A small network was shown many inputs. Here are its activations along a few directions, one row for each input.
In each table, some parts of the input vary, and every possible input appears once, in random order.
Descriptions start from the smaller parts, as in this example, which fits no table here: one of 5 places around a ring, together with either a single point or one of 9 places along a line or (one of 3 separate values, together with one of 4 places along a line).
Shared parts are said once, and a part with two or three values counts as separate values.

Rows:
row 1: [ 21 -31  10  -4 -14   1  -5 -10 -38 -11   6  -5 -12 -10  25   6 -14  21]
row 2: [  0 -31  15   3 -12 -21  -7 -35 -19 -10   0 -14  -6 -22  18 -12 -59   9]
row 3: [ 20 -26   5  -3  -9  12  -4  -4 -30  -8   9   4  -8  -3  22  14   5  20]
row 4: [  5  -8 -17 -12 -13  12   1   3 -22 -17   2   6  -3  11   8  17   1  19]
row 5: [ -1  -4  -6  -9 -16  -2  -4 -16 -21 -23   2  -6  -1  -6   4  -1 -36  13]
row 6: [-14  -7  -7  -5 -15 -18  -1 -28 -11 -19  -6 -12  -5 -12  -1  -9 -59   6]
row 7: [  0  34   1   6   9   7   2  15  33   9   0   3  20  17 -28 -10  32 -27]
row 8: [-35  42 -13  -1  26 -10   9  18  61  31  -9  14   6   7 -36  -1  31 -36]
row 9: [ 17 -28  19   0 -13  -6 -11 -23 -30 -11   8  -9  -3 -15  21  -4 -32  13]
row 10: [  5  12  14   9  19  17  -3  27  25  30   5  11   7   4  -2   5  57 -20]
row 11: [ -8  15   3  28  29   1  10  25  46  34  -8   9   4  11 -17  -5  40 -26]
row 12: [  3  -9 -14 -12 -17   2   1  -5 -28 -21   0  -3  -9   2   9   9 -18  21]
row 13: [-15  40 -10  -1  25   7  13  34  35  16 -10   3  11  16 -22  -9  51 -12]
Q: Describe the family of inputs behind these rows.
A: either one of 5 separate values or (one of 2 separate values, together with one of 4 places along a line)
Q: Start at row 4 and move only the place on the line of 4, one step at a time. The first step leads to row 12. Which rows follow, in order?
A: row 5, row 6

Rows:
row 14: [ 11   1  -6 -12 -13  11  -4   0 -19 -17   6  -1   2   6   4   6   2  12]
row 15: [-11  22   2   9  16  -4   3  12  36  18  -4   2   9   6 -20 -10  19 -24]
row 16: [ 9 10  5  7 12 15  2 23 16 17  3  7  6 11 -4  4 48 -9]
row 17: [-16  15 -16 -11  -2  -6   4  -3   5 -10  -6  -1   2   4 -12  -3 -14   2]
row 18: [ -6 -11   8   5   3 -12  -3 -13   4   8  -1  -2  -6 -13   4  -3 -20  -5]
row 19: [ 10 -20   9   4  -1   2  -2  -4 -13   5   4   3  -8  -8  16   8   3   7]
row 20: [  2   6 -13 -14  -6  11   3  10 -15 -12   0   3   0   9   3   9  12  14]
row 21: [ 21 -16  18   8  -4   7  -7  -1 -15  -1   7  -6   2  -4  14  -3   3   3]
row 22: [ -5  10  -7  -7 -10  -5  -2 -10  -2 -15  -1  -6   5   1 -10  -7 -24  -2]
row 23: [  3  -6  16  10  -1 -10  -5 -14   4   1   0 -10   6 -10   0 -17 -22 -10]
row 24: [-17  -1  -9   2   5 -12   5  -5  10   5  -7   3  -8  -3  -4   1 -16  -2]
row 25: [  0 -10  -9  -1   1   4   6   6 -10   2  -1   8 -11   2  10  15  10  13]
Q: Describe the family of inputs behind these rows.
A: one of 2 separate values, together with either a single point or one of 5 places around a ring
Q: The inputs of row 22 and row 14 match in every part but the choice among 2 separate values. If row 24 is changed in the same way as row 22 into row 14, which row does it become?
A: row 25

Rows:
row 26: [  5  -5  16   2  -2  -9  -6 -12   3   4   3  -5   6 -10   0 -11 -12 -12]
row 27: [  8 -21  14   7   3  -3  -1  -6  -5  10   2  -1  -7 -11  14   1   2   3]
row 28: [-11  12  -9 -10  -7  -4   1  -6   2 -13  -5  -7   7   1  -9  -9 -17   0]
row 29: [  3   4  -5  -6 -10   5  -3  -4  -6 -12   3   0   6   5  -3   2  -5   3]
row 30: [ -8   1 -16 -12  -5  -4   8   0 -13 -10  -6   2  -5   4   2   6  -7  15]
row 31: [ 21 -13   6   4  -2  13   0   6 -14  -2   6   0  -6   2  11   6  20  12]
row 32: [-15   5  -4   3   1 -12   5 -14  16   0  -7  -5  -2  -8 -13 -11 -23 -10]
row 33: [ -8  29  -2  10  24   8   6  30  40  26  -3  10   7  14 -21   0  50 -24]
row 34: [  7  -8  -6  -8  -8   9  -1   7 -22  -4   3   7  -7   1  13  17   9  12]
row 35: [-17  -8  -4   8   8 -11   2  -3   6   9  -5   4  -8  -5   6   6 -19   0]
row 36: [ 15   4   9   1  -2   6 -10   2  -6  -8   8  -5  10   7  -1  -7   2   1]
Q: Describe the family of inputs behind these rows.
A: either a single point or (one of 2 separate values, together with one of 5 places around a ring)

Rows:
row 37: [-12  12  -2  14  15  -7  11  12  17  13  -9  -3   3   2 -10 -12   6  -7]
row 38: [ -5   1 -17  -4 -10  -2  -5  -9   0 -12  -2   8  -4   8  -9   9 -24  -4]
row 39: [-14   4 -15   0   2  -9  11   3  -7 -12 -10  -9  -4   1  -6  -6 -16  12]
row 40: [  0 -11   9  -6   9  -8  -2  -1 -12   7  -4  -5 -11 -14  16  -5  -3   8]
row 41: [  1  11  -7  -5  -9   3   5  -3 -12 -19  -3  -9  14  13  -5 -13 -17   5]
row 42: [ 22  -4 -12   4 -11  23   5  15 -26 -12   6   6  -2  16   7  20  23  22]
row 43: [-12   3  -4   0  13   0   5  10  17  17  -4   8  -6  -1  -1   7  21  -6]
row 44: [  1 -15  11  -7  -7  -1  -9 -11  -5   6  10   9  -6 -12  10   9  -7  -3]
row 45: [-13   2  -5  16  14  -5  13   6  26  15  -6   5   0   5  -8   2   6  -8]
row 46: [ -2  16   5  -6   5   5  -8   2  16   6   5  -3   7  -1  -9  -1  18 -17]
row 47: [ -6   7  -1   9   3  -5   1   0  26  10   2   9   1   7 -16   3   2 -21]
row 48: [  7  -6  15  -9  -6   1 -13 -11  -7  -2  12  -4   4 -13   8  -1  -7  -1]
row 49: [ -6   7  -2  -5   6   2  -2   3  18  14   6  10  -1   0  -5  10  16 -21]
row 50: [-14  -2 -20   4  -1  -3  10  -9  -2  -6 -10   6  -8   8  -1   7 -19  11]
row 51: [ -2 -22   6  -2   3  -5  -1  -5  -3  10   0   6 -12 -12  18   6  -4  11]
row 52: [ 31 -25   6  13  -6  15  -2  10 -24  -2  11   5  -5   6  20  10  19  16]
row 53: [-11  -2 -15 -13   0  -4   7   1  -5  -1  -3   6 -13  -2   4  15   3  12]
row 54: [  9  -8  14  10 -12   1  -8 -16  -4  -9   5  -8   6  -8   1  -9 -23  -5]
row 55: [ -7   3 -12 -18  -9   1  -3  -7  -6  -4   6  11  -5  -2  -2  16  -3  -2]
row 56: [ 13  -8  16  -9  -2   0  -7  -6 -14   0   4  -7   5  -9  13 -10   0   6]
row 57: [ -2  12  -6 -20 -11   3  -9  -4  -6 -13   7  -3   7  -3  -4   5  -4   3]
row 58: [ -1 -14   9  13   6 -11   2  -4  -7   1  -8  -9  -9  -9   8 -12 -21   7]
row 59: [ 15  -7  15   9  -6  -4  -4 -10 -12  -8  -1 -12   9   0   8 -19 -16   1]
row 60: [  3  14  -2 -21  -6   2   0   1 -14 -12  -1  -3   7   3   1  -3   4  12]
row 61: [ -1 -23   3  17   1  -9   5 -11  -5   6  -6  -1 -10  -5  13   3 -19   3]
row 62: [  4  16   8  10   6  -1   3  10  17   0  -5  -8  15  11 -14 -20  13 -12]
row 63: [20 -1  2 15  2 25  2 24  5  7  6  9  4 17  0  8 45  4]
row 64: [  0   9 -11  -5 -12   3  -7  -8  -2 -21   1  -5   9   4 -12  -4 -23   1]
row 65: [-11   7 -10 -15   3  -5   7   5 -12  -2  -6  -3  -9  -5   2   2   2  13]
row 66: [  1  15   5   8   4  -2  -4   3  24   0   3  -2  11   4 -20 -11   3 -19]
row 67: [  3 -18   8  12 -10  -6  -5 -18  -1   1   6   4  -3  -5   2   4 -22  -5]
row 68: [-11  11   1  -2  14  -2   5  16  11  14  -8  -2  -5  -5  -4  -4  21  -5]
row 69: [ 1 14  9 -6  8  5 -1 12 10  8 -3 -6 10  4 -7 -9 25 -9]
Q: Describe the family of inputs behind these rows.
A: one of 3 separate values, together with either a single point or (one of 2 separate values, together with one of 5 places around a ring)
Q: The inputs of row 39 and row 37 match in every part but the choice among 3 separate values. If row 50 is changed in the same way as row 39 into row 37, which row does it become?
A: row 45
Q: List by row number the other rows that have the choice among 3 separate values in common with row 54.
A: row 40, row 44, row 48, row 51, row 52, row 56, row 58, row 59, row 61, row 67
